Each row below holds a small network's activations on one input, seen along a few directions.
In each table, some parts of the input vary, and every possible input appears once, in random order.
A made-up example of a description, with smaller parts first: one of 4 places along a line, together with either a single point or one of 9 places around a ring or (one of 3 separate values, together with one of 8 places around a ring).
Shared parts are said once, and a part with two or three values counts as separate values.

Other details of the inputs vary at random and push rows far along two fixed directions, the same in every table; ignore that.

Rows:
r1: [ 11  -6  61 -36 -39 -43  -7   5  23  -3  20  19]
r2: [-32  39 -51   0 -21 -27  12  45  11  15 -31  21]
r3: [ 52 -36  57 -39  43  21 -36 -68   1 -23  25 -19]
r4: [-27  30 -37  28 -23 -26  19  31   3  28 -10   5]
r5: [ 49 -29  62  -1  28  25 -27 -73  10 -19  34 -18]
r6: [-34  38 -47  -6 -22 -23   0  44  -7  21 -24   8]
r7: [  7  -2  69 -23 -42 -48  -9  12  12  -5  20  20]
r8: [ 14 -24  57 -16 -68 -12  14  28 -19  11  51  12]
r9: [ 10  10 -48  25  53  41 -12 -37  -2  -4 -12 -19]
r10: [ 53 -37  57   0  38  21 -16 -70   8 -25  30 -20]
r11: [  8  -4  65   2 -49 -53  12  16  14  -4  29  12]
r12: [  7  10 -51  -7  53  41 -27 -32 -12   0 -23 -23]
r13: [-60 -18 -19  13 -30   1  44  72 -14   2 -40   3]
r14: [-35  36 -55   8  -5 -33  13  48   1   4 -24  21]
r15: [ 11   3 -47  30  52  38  -8 -41  -2   7 -11 -25]
r16: [-58 -22 -23  11 -19   1  45  69 -13   1 -40   2]
r17: [-21   7 -44  12 -28  10  23  63 -40  24   7   6]
r18: [  8   7 -55 -14  47  45 -21 -38  -1   4 -23 -19]
r19: [ 52 -32  60  -9  25  25 -20 -77  21 -20  34 -13]
r20: [  7  14 -47  15  55  42 -14 -35  -7  -9 -18 -16]
r21: [ 13  -8  68 -29 -28 -51  -5  13  14 -14  22  22]
r22: [  9  -1  78 -15 -50 -50   1  10  11  -7  30  20]
r23: [ 54 -38  64 -33  49  23 -38 -72   8 -26  26 -15]
r24: [  3  12 -48  12  52  42 -24 -38  -5  -4 -20 -15]
r25: [  6  -1  64   4 -53 -49  11  14  13   2  28  12]
r26: [-19 -59  97 -27 -72 -29  37  39  11 -12  11  16]
r27: [-38  39 -51  11 -14 -30   9  47   0   7 -24  18]
r28: [-23  13 -38  18 -42  12  17  59 -41  29   8   5]
r29: [-34  40 -44   0 -19 -25   2  45  -1  19 -26  13]
r30: [-23  10 -42  16 -35  11  19  60 -41  24   6   3]
r31: [  7   8 -52   3  51  42 -17 -43   6  -5 -21 -10]
r32: [ 13   7 -49  25  46  47  -2 -44   6   3 -15 -20]
r33: [ 12   0 -52  28  58  33  -3 -37  -2   6 -11 -21]
r34: [ 20 -85  89 -15  16  54  -3 -45  -9 -28   8 -24]
r35: [ 14  -9  68  -8 -37 -54   8  11  17 -12  36  19]
r36: [  6  12 -47   0  57  41 -26 -31  -5  -2 -23 -18]
r37: [ 11  -3  71 -22 -50 -50   9   6  23  -9  29  25]
r38: [-31  39 -48  12 -10 -31  21  48  -1   4 -21  19]
r39: [-26  28 -45  22 -22 -25  26  29  14  26 -13   9]
r40: [  7  12 -47   5  57  40 -25 -32  -5  -6 -26 -15]
Each input here is: one of 4 places along a line, together with either one of 2 separate values or one of 8 places along a line.
The inputs of r4 and r33 match in every part but the place on the line of 4. If r24 is changed in the same way as r4 into r33, which row does it become?
Answer: r14
The inputs of r13 and r26 match in every part but the place on the line of 4. If r11 is changed in the same way as r13 into r26, which row does it become?
Answer: r32
A walk changes only the place on the line of 8. It starts at r12 and steps to r36. List the rest of the walk in order.
Answer: r40, r27, r20, r9, r11, r15

Rows:
r41: [-13 -14  55  -8 -62 -36  17  39   4   2  10  13]
r42: [ 20   0  15  10 -10 -13   7  -4  -4   5  30  -1]
r43: [-41  17 -31  21 -45 -19  33  72 -17  17  -9  21]
r44: [-52  33 -87  19  22   6  17  39  -9   7 -56   3]
r45: [ 53 -12  58 -36   2   1 -39 -42  -5 -11  48  -4]
r46: [ 36 -14  65 -16  17 -18 -24 -43  21 -27  21   0]
r47: [-22   0  20  10 -64 -46  35  75 -10  12  15  20]
r48: [ 14  -5  21  -9   6 -14 -12 -22  19  -4   4   3]
r49: [ 30 -40  81 -24  21  -3 -13 -43  10 -38  16 -10]
r50: [ 29  -9   0  -4  38  39 -19 -60  10  -6   5 -16]
r51: [ 32 -17  52  -1   1   4 -15 -43   3  -3  38 -12]
r52: [-49  14 -38   3 -26 -29  25  58   4  10 -33  16]
r53: [-36   0  19 -13 -69 -45  31  64  11   6  -3  23]
r54: [  2  -8  57 -41 -56 -39  -5  40 -15   3  28  22]
r55: [-39  53 -84  22  14 -18   5  40   7  14 -41  13]
r56: [ -2  29 -98  32  51  54  -9 -30 -10  14 -36 -21]
r57: [ 36 -18  48   0  -6  -2  -9 -35  -1  -9  44  -1]
r58: [ 22   6 -51   8  75  64 -21 -66   6   0 -24 -24]
r59: [ 13 -21 -43  22  69  89 -17 -50 -22   0 -15 -38]
r60: [-29   6 -57   6  21  26  15  12  -2   7 -41  -6]
What do these inputs look like to the network?
Answer: one of 2 separate values, together with either a single point or one of 9 places along a line
The inputs of r60 and r58 match in every part but the choice among 2 separate values. If r47 is changed in the same way as r60 into r58, which row does it become?
Answer: r42
